Each row below holds a small network's activations on one input, seen along a few directions.
Each table varies a few parts of the input and shows all the possible inputs, shuffled.
Descriptions start from the smaller parts, as in this example, which fits no table here: ring(8) and (point or ring(11) or (values(3) and line(4))).
Shared parts are said once, and a part with two or three values counts as separate values.
(in the rows, 128 means zero)

Other details of the inputs vary at random and push rows far along three fixed directions, the same in every table; ignore that.

Table:
r1: [123 139 149 131 114 158 158 110 134 114 130 139 125 148]
r2: [127 154 139 134 122 147 101 106 108 152 147 140 153 157]
r3: [118 137 151 135 123 154 132 115 117 118 137 141 154 147]
r4: [133  75 128 111 133 148 146  87  82  79 145 131 166 101]
r5: [112  87 115 125 130 105 161 157 144  96 104 114 109  95]
r6: [121 103 104 125 119 107 143 145 145 113 115 122 102  97]
r7: [119 104 111 114 128 100 151 145 145 103 132 121 105  99]
r8: [135 131 147 130 142 149 101 102  87 132 140 135 172 147]
r9: [133 170 149 144 125 157  89 118 117 159 133 143 152 165]
r10: [105 102 117 122 131  93 144 156 141 103 130 120 123 104]
r11: [161 141 138 128 138 163  87  94  93 150 131 141 149 140]
r12: [132 155 111 124 140  96  82 148 133 170 141 122 116 135]
r13: [131 111 132 126 115 158 140  99 112 100 139 139 148 118]
r14: [143 136 143 125 136 152 118  98 101 134 135 133 145 148]
r15: [153 181 145 139 124 164  80 104 117 170 137 149 138 163]
r16: [146 154 106 131 134 113  84 149 141 170 121 125  99 126]
r17: [130 147 147 132 138 147  87 107  93 144 150 139 176 155]
r18: [132  83 140 113 129 159 181  93 107  68 130 128 141 112]
r19: [123 147 109 128 140  89  85 148 122 178 132 112 123 144]
r20: [133 115 132 126 115 156 134  99 112 105 139 142 147 118]
r21: [130 104 105 118 122 117 150 144 151  98 126 125  98  86]
r22: [130 101 144 129 129 155 143 110 108  98 116 134 150 121]
r23: [134 153 112 139 136 106  72 158 135 170 120 128 117 128]
r24: [ 99 109 111 122 120  87 155 153 150 116 127 113 108 116]
r25: [124 106 108 128 130 111 128 155 140 112 116 122 113  96]
r26: [151 115 127 123 138 154  86  91  78 136 140 135 168 123]
r27: [147 153 106 131 133 112  83 148 141 168 121 128  99 122]
r28: [111 151 118 136 130  95 102 165 147 156 131 127 115 133]
r29: [143 148 110 129 140 107  88 149 135 173 116 119 103 130]
r30: [122 104 109 116 124 109 153 144 147  99 133 127 101  90]
r31: [121 102 136 122 116 154 154  96 108  89 144 141 152 117]
r32: [109 105 115 123 139  92 139 158 135 116 121 110 119 113]
r33: [151 151 125 127 158  98 115 156 146 156 137 111 127 121]
r34: [102 188 197 155  99 155 250 124 200 140  87 116  96 226]
r35: [126  80 131 112 125 149 150  87  91  74 152 137 168 101]
r36: [121 109 103 126 121 106 136 148 145 122 116 119 103 103]
r37: [121 197 200 152 106 165 245 124 201 142  86 121  88 224]
r38: [120 138 115 134 126 107 110 159 147 138 124 129 114 116]
r39: [122 109 107 125 127 100 128 146 136 133 113 117 108 110]
Description of these inputs: values(3) and (point or (values(2) and ring(6))).
Changing only the values(3) part turns r27 into r6. The same change can be made to r12. Which row results?
> r24
Change only the values(3) part in r11. List by row number the other rows that result.
> r22, r39
Change only the values(2) part in r32. List by row number the other rows that result.
> r8
Change only the values(2) part in r4. List by row number the other rows that result.
> r19
A walk changes only the ring(6) part. It starts at r21 and steps to r1. List the rest of the walk in order.
> r12, r18, r29, r16

Table:
r40: [135 116 132 131 105 176 152 101 127  87 131 147 130 109]
r41: [143  86 103 106 134 135 147 118 121  80 152 132 123  69]
r42: [111 193 197 165  75 216 141  63 119 158 106 165 144 242]
r43: [116 116 114 118 150  94  74 139  93 136 166 127 170 110]
r44: [129 163 136 134 118 132 159 130 160 147 128 122 105 158]
r45: [132 151 143 137 130 120 153 137 153 161 103 110 111 160]
r46: [ 76 113 124 137 112  96 146 168 152 107 121 126 126 122]
r47: [115 139 111 124 119  96 108 140 136 160 127 126  95 140]
r48: [109  72 116 112 143  98 151 131 106  76 161 118 169  83]
r49: [108 121 100 136 125  96  99 171 141 141 103 119 101 114]
r50: [169 155 108 136 150 131  18 127  92 193 133 139 154 119]
r51: [101 115 119 127 128  99 151 159 143 119 103 111  97 130]
r52: [108 149 141 139 126 116 146 142 146 154 105 108 113 176]
r53: [110 115 113 118 113  96 165 135 152 125 121 113  97 126]
r54: [177  97 161 109 147 207 146  56  75  61 157 154 184 101]
r55: [142 131 127 120 141 106 168 152 169 118 122 112  99 114]
r56: [175 155 109 125 166 117  24 124  83 196 145 129 153 121]
r57: [147 118 148 129 122 173 157 109 134  84 120 146 133 109]
Describe the family of inputs behind these rows.
> values(3) and (point or ring(5))
Changing only the values(3) part turns r50 into r45. The same change can be made to r57. Which row results?
> r55
